Each row below holds a small network's activations on one input, seen along a few directions.
Each table varies a few parts of the input and shows all the possible inputs, shuffled.
Descriptions start from the smaller parts, as in this example, which fits no table here: line(6) and (point or ring(9) or (values(2) and ring(5))).
Shared parts are said once, and a part with two or three values counts as separate values.
In the rows, zero is written as 128.

Other details of the inputs shift rows strongly along two fixed directions, in all tables alike. That doesn't count.

Table:
row 1: [134 135 135 130 132 129 121 129 130 126 122]
row 2: [131 135 122 132 130 126 126 133 125 124 132]
row 3: [104 109 127 121 126 143 140 127 131 146 140]
row 4: [195  37 118  89 134  85 112 132 146 163  87]
row 5: [133 131 129 135 136 129 125 130 122 123 129]
row 6: [131 131 123 131 131 130 123 131 124 122 129]
row 7: [134 132 136 124 134 126 121 127 127 124 125]
row 8: [130 142 133 124 128 121 129 129 128 123 128]
row 9: [130 131 134 134 132 124 123 122 125 120 124]
row 10: [130 135 121 132 132 125 124 133 126 124 131]
row 11: [134 132 124 132 130 130 123 130 122 120 128]
row 12: [130 138 134 139 130 128 123 125 126 121 123]
row 13: [131 134 134 138 131 126 123 124 129 119 122]
row 14: [137 139 124 128 129 124 133 123 135 131 124]
row 15: [133 134 127 129 123 118 124 125 127 122 127]
row 16: [134 129 128 134 134 131 124 130 121 121 126]
row 17: [131 135 131 132 126 122 123 123 124 122 129]
row 18: [133 139 132 128 127 121 128 130 134 124 124]
row 19: [133 137 130 138 125 124 123 126 127 124 126]
row 20: [135 131 125 133 132 126 124 131 123 124 131]
row 21: [136 131 126 134 131 126 124 131 122 125 131]
row 22: [135 132 126 134 132 126 124 131 122 124 132]
row 23: [134 138 134 132 128 125 120 128 132 123 127]
row 24: [135 138 129 128 123 125 124 131 133 126 127]
row 25: [102 111 136 114 119 143 139 121 136 143 139]
row 26: [133 141 129 125 124 124 122 131 128 126 126]
row 27: [100 103 133 118 117 141 142 117 134 144 138]
row 28: [133 134 122 132 129 126 126 132 124 123 131]
row 29: [134 130 125 132 129 131 125 130 121 121 128]
row 30: [102 110 136 110 119 145 140 122 134 146 140]
row 31: [131 130 127 133 139 128 123 131 125 125 127]
row 32: [133 135 123 133 127 130 126 131 122 118 129]
row 33: [134 131 124 130 131 122 130 133 125 125 127]
row 34: [128 139 133 135 130 127 122 125 122 122 122]
row 35: [133 141 133 132 126 128 122 129 130 126 128]
row 36: [131 139 131 127 125 122 123 127 130 120 130]
row 37: [103 111 137 113 123 148 138 124 133 147 131]
row 38: [138 132 123 130 130 123 127 133 124 120 123]
row 39: [136 146 123 133 127 129 127 123 133 126 129]
row 40: [131 136 134 133 132 124 122 123 123 119 125]
row 41: [137 140 126 133 130 129 125 121 132 130 129]
row 42: [133 140 132 128 127 126 120 129 126 128 127]
row 43: [132 135 120 131 129 127 124 132 125 119 128]
row 44: [132 138 127 135 122 122 125 127 130 123 126]
row 45: [197  32 117  88 134  84 108 132 148 170  94]
row 46: [135 130 125 131 129 124 130 132 123 123 126]
row 47: [132 134 122 130 133 122 127 133 126 123 125]
row 48: [134 131 126 134 130 129 124 130 121 122 130]
row 49: [131 135 123 133 133 128 122 131 124 122 129]
row 50: [132 132 125 133 133 126 124 132 123 125 132]
row 51: [133 134 131 137 126 122 122 124 130 122 126]
row 52: [131 128 126 131 136 132 123 130 124 122 125]
row 53: [130 137 129 134 123 120 131 127 130 126 123]
row 54: [ 96 109 131 114 113 140 150 122 133 149 132]
row 55: [130 145 131 126 126 122 128 131 127 126 124]
row 56: [134 132 123 132 127 128 126 131 123 122 129]
row 57: [102 110 132 108 116 143 143 123 137 145 139]
row 58: [ 98 106 132 115 115 137 150 118 136 144 135]
row 59: [102 113 122 118 122 146 141 128 132 140 138]
row 60: [ 95 130 132 132 127 155 144 126 122 130 144]
row 61: [132 134 126 129 122 120 124 127 126 127 124]
row 62: [103 107 126 119 126 144 139 127 132 146 139]
row 63: [131 134 124 132 132 122 130 134 125 124 129]
row 64: [131 138 122 135 132 124 124 133 125 123 131]
row 65: [131 135 123 132 134 121 128 134 127 125 127]
row 66: [134 130 128 134 137 128 124 131 122 122 127]
row 67: [103 115 132 119 125 155 145 115 138 149 135]
row 68: [134 134 124 134 128 126 126 132 123 123 131]
row 69: [131 134 128 135 138 128 123 131 122 122 129]
row 70: [134 129 128 133 133 132 125 129 121 120 125]
row 71: [132 135 124 133 134 120 128 134 126 125 127]
row 72: [130 132 126 133 138 130 123 130 124 121 126]
row 73: [134 138 130 128 124 124 123 129 134 123 126]
row 74: [131 133 128 135 139 127 123 131 124 124 128]
row 75: [134 134 136 130 133 128 121 128 132 122 122]
row 76: [134 132 125 132 130 123 131 133 124 125 128]
row 77: [134 135 125 133 131 122 130 133 123 123 129]
row 78: [101 113 134 114 116 143 149 126 140 149 134]
row 79: [106 111 123 118 119 147 142 127 130 137 136]
row 80: [129 138 130 135 125 119 130 126 131 121 123]
row 81: [133 136 137 129 133 126 120 126 127 120 125]
row 82: [131 137 130 134 125 123 121 125 123 126 126]
row 83: [131 139 133 126 127 119 128 128 130 122 127]
row 84: [105 108 128 120 126 151 140 125 128 137 134]
row 85: [ 99 104 130 115 113 140 145 118 136 143 137]
row 86: [104 110 124 116 123 143 145 128 132 140 133]
row 87: [132 132 127 133 122 121 125 125 133 123 125]
row 88: [129 140 130 131 125 117 130 125 125 121 127]
Description of these inputs: line(4) and (point or (values(2) and ring(5)) or ring(11)).
Changing only the line(4) part turns row 70 into row 29. The same change can be made to row 40. Which row results?
> row 17
Changing only the line(4) part turns row 32 into row 4. The same change can be made to row 87. Which row results?
> row 80
Change only the ring(11) part in row 50. List by row number the other rows that result.
> row 3, row 6, row 11, row 20, row 21, row 22, row 29, row 48, row 49, row 62
Change only the ring(5) part in row 25. List by row number the other rows that result.
> row 23, row 30, row 35, row 42
Change only the values(2) part in row 87. List by row number the other rows that result.
> row 73
Change only the ring(11) part in row 32. List by row number the other rows that result.
> row 2, row 10, row 28, row 43, row 45, row 56, row 59, row 64, row 68, row 79
Change only the values(2) part in row 85. List by row number the other rows that result.
> row 36

Table:
row 89: [ 84  32  81 105 155 189 163 157 111 170 161]
row 90: [209  99 119 101 114  70  85 134 141 147  94]
row 91: [187 131 125 119 138  64 120 138 135 128  87]
row 92: [147 200 126 163 153 124 119 141 131 110 128]
row 93: [150 136 139 109 110  83 113 135 126 121 109]
row 94: [200 107 113 133 130  99  88 123 134 112  92]
row 95: [ 60 151 158 130 106 164 141 118 106 111 147]
row 96: [198 109 132 128 155 101  74 123 132 128 112]
row 97: [ 87  77 125  82 120 147 178 128 157 192 131]
row 98: [138 189 136 148 122  92 119 122 123  96 144]
row 99: [177  99 116 131 123  86 109 124 153 153  99]
row 100: [150 153 154 130 143 108  94 135 106  94 106]
row 101: [ 89  74 132  77 126 154 148 127 163 191 150]
row 102: [ 77 150 122 135 118 197 144 117 130 116 154]
row 103: [ 99 221 148 178 134 137 119 114  95  63 160]
row 104: [ 93 136 124 121  99 130 176 114 139 145 146]
row 105: [111 237 138 179 156 157 132 132  95  73 140]
row 106: [170 150 147 134 170 106  86 136 117 103 114]
row 107: [202 113 127 118 158 102  93 144 129 109  87]
row 108: [ 94  47 152  73 129 172 140 132 138 180 131]
row 109: [215  79 123 132 160  99  85 122 143 147  87]
row 110: [ 81  69 137  91 128 150 169 130 162 191 129]
row 111: [ 59 160 147 124 105 134 151 120 131 124 159]
row 112: [ 58 129 101 147 147 171 163 166  75 100 166]
row 113: [194 105 136 145 147  81 102 117 128 116  93]
row 114: [182 125 137 129 147  65 110 139 139 125  86]
row 115: [183 107 143 143 151  79  96 123 127 113  82]
row 116: [ 84  73 141  63 111 154 157 139 149 189 139]
row 117: [179 127 141 111 143  60  95 139 135 122 101]
row 118: [105 232 133 182 120 124 141 123 115  79 148]
row 119: [ 94 203  99 192 146 142 134 162  59  52 161]
row 120: [207  77 129 108 135  70  93 127 133 110  71]
row 121: [104 223 143 179 113 152 109 124  95  71 154]
row 122: [102 228 141 169 138 148 126 136  98  49 132]
row 123: [112 246 112 169 119 151 129 138 120  74 155]
row 124: [125 222 132 144 133 144 116 148 116  98 150]
row 125: [ 80 152 132 155 106 167 153 102 121 123 149]
row 126: [196  82 149 110 160  69  78 128 130 124  85]
row 127: [126 215 129 170 155 160 125 127 108  93 136]
row 128: [ 78 166 137 130  83 151 146 123 128 129 160]
row 129: [206 132 108 113 141  92 101 152 144 126 100]
row 130: [ 94  86 137  83  86 131 158 118 143 165 145]
row 131: [ 89 124 140 125 107 171 125 112 121 138 145]
row 132: [185 130 139 101 130  68  98 147 128 122  94]
row 133: [146 197 125 147 134 115 103 130 132 110 146]
row 134: [199 108 120 136 123  92  93 124 133 109  96]
row 135: [ 69 110 137 113  90 146 152 111 148 161 163]
row 136: [ 61 112 134 106  94 143 185 112 144 162 140]
row 137: [169 125 138 115 151 135  92 137 121 128 116]
row 138: [109 233 143 175 159 160 104 130 103  73 159]
row 139: [221  83 130 104 144 101  70 130 133 142  95]
row 140: [116 236 127 175 148 172 119 137 105  60 147]
row 141: [216 100 113  93 141  70 103 154 146 134  84]
row 142: [109 245 123 187 134 148 128 129 121  87 152]
row 143: [188  95 116 126 145 119 107 114 139 148 100]
row 144: [148 177 132 165 134 113 129 109 106  88 122]
row 145: [109  35 132 110 121 153 142 104 151 184 120]
row 146: [196  88  86 136 184  96 100 181  88 111 116]
row 147: [164 120 133 143 167 133 105 131 133 132 107]
row 148: [ 78 170 130 119 103 173 142 128 132 139 165]
row 149: [161  95  74 155 151 117 111 154  91 114 132]
row 150: [ 71 108 134 129  92 151 168 110 152 164 148]
row 151: [ 96  70 122 116 109 163 152  99 141 172 129]
row 152: [181 108 149 126 147  73  83 122 123 110  97]
row 153: [ 82  59 132  96  97 160 166 103 142 148 136]
row 154: [180 122 133 133 132  59 110 130 140 125  87]
row 155: [ 61 152 143 145 117 160 164 107 114 115 139]
row 156: [111 215 127 166 120 125 111 125 123  94 152]
row 157: [191 112 139 138 174 101  94 137 129 124  89]
row 158: [112  49 114  74 122 149 168 126 168 211 127]
row 159: [ 85  40  89 115 125 154 170 140 101 146 160]
row 160: [ 71  55 155 104 135 160 160 113 141 168 119]
row 161: [ 52 100 144  85 121 161 165 127 150 176 160]
row 162: [ 64  97 141 121 113 173 139 100 133 154 157]
row 163: [214  57  79 143 149  74  96 158 100 121 114]
row 164: [193 105 132 154 139  89  93 120 132 122  95]
row 165: [107 194 122 142 103 125 156 126 126  86 150]
row 166: [ 70 154 151 133 104 166 146 112 107 111 161]
row 167: [208  98 107 114 108  65 103 135 151 131  92]
row 168: [ 91  68 144 110 109 149 135 104 140 161 148]
row 169: [ 98  85 112 104  97 140 164 111 157 183 134]
row 170: [ 72 126  77 155 144 199 154 156  86 119 185]
row 171: [102  84 112  96 109 152 163 118 161 193 138]
row 172: [ 78  75 130  76 102 140 175 133 155 163 124]
row 173: [102  46 125  69  90 120 165 124 160 172 115]
row 174: [105 227 143 178 147 142 133 127  96  67 131]
row 175: [ 68 107 113 107  84 165 168 119 153 157 149]
row 176: [ 75 114 123 118  86 151 177 109 149 167 150]
Changing only one part turns row 119 into row 159. The same change can be made to row 155. Which row results?
> row 144
Changing only one part turns row 96 into row 152. The same change can be made to row 123. Which row results?
> row 173
What do these inputs look like to the network?
> ring(8) and (point or (values(2) and ring(5)))
Change only the ring(8) part in row 154. List by row number the other rows that result.
> row 92, row 99, row 110, row 114, row 118, row 142, row 150
Change only the values(2) part in row 175. List by row number the other rows that result.
> row 94
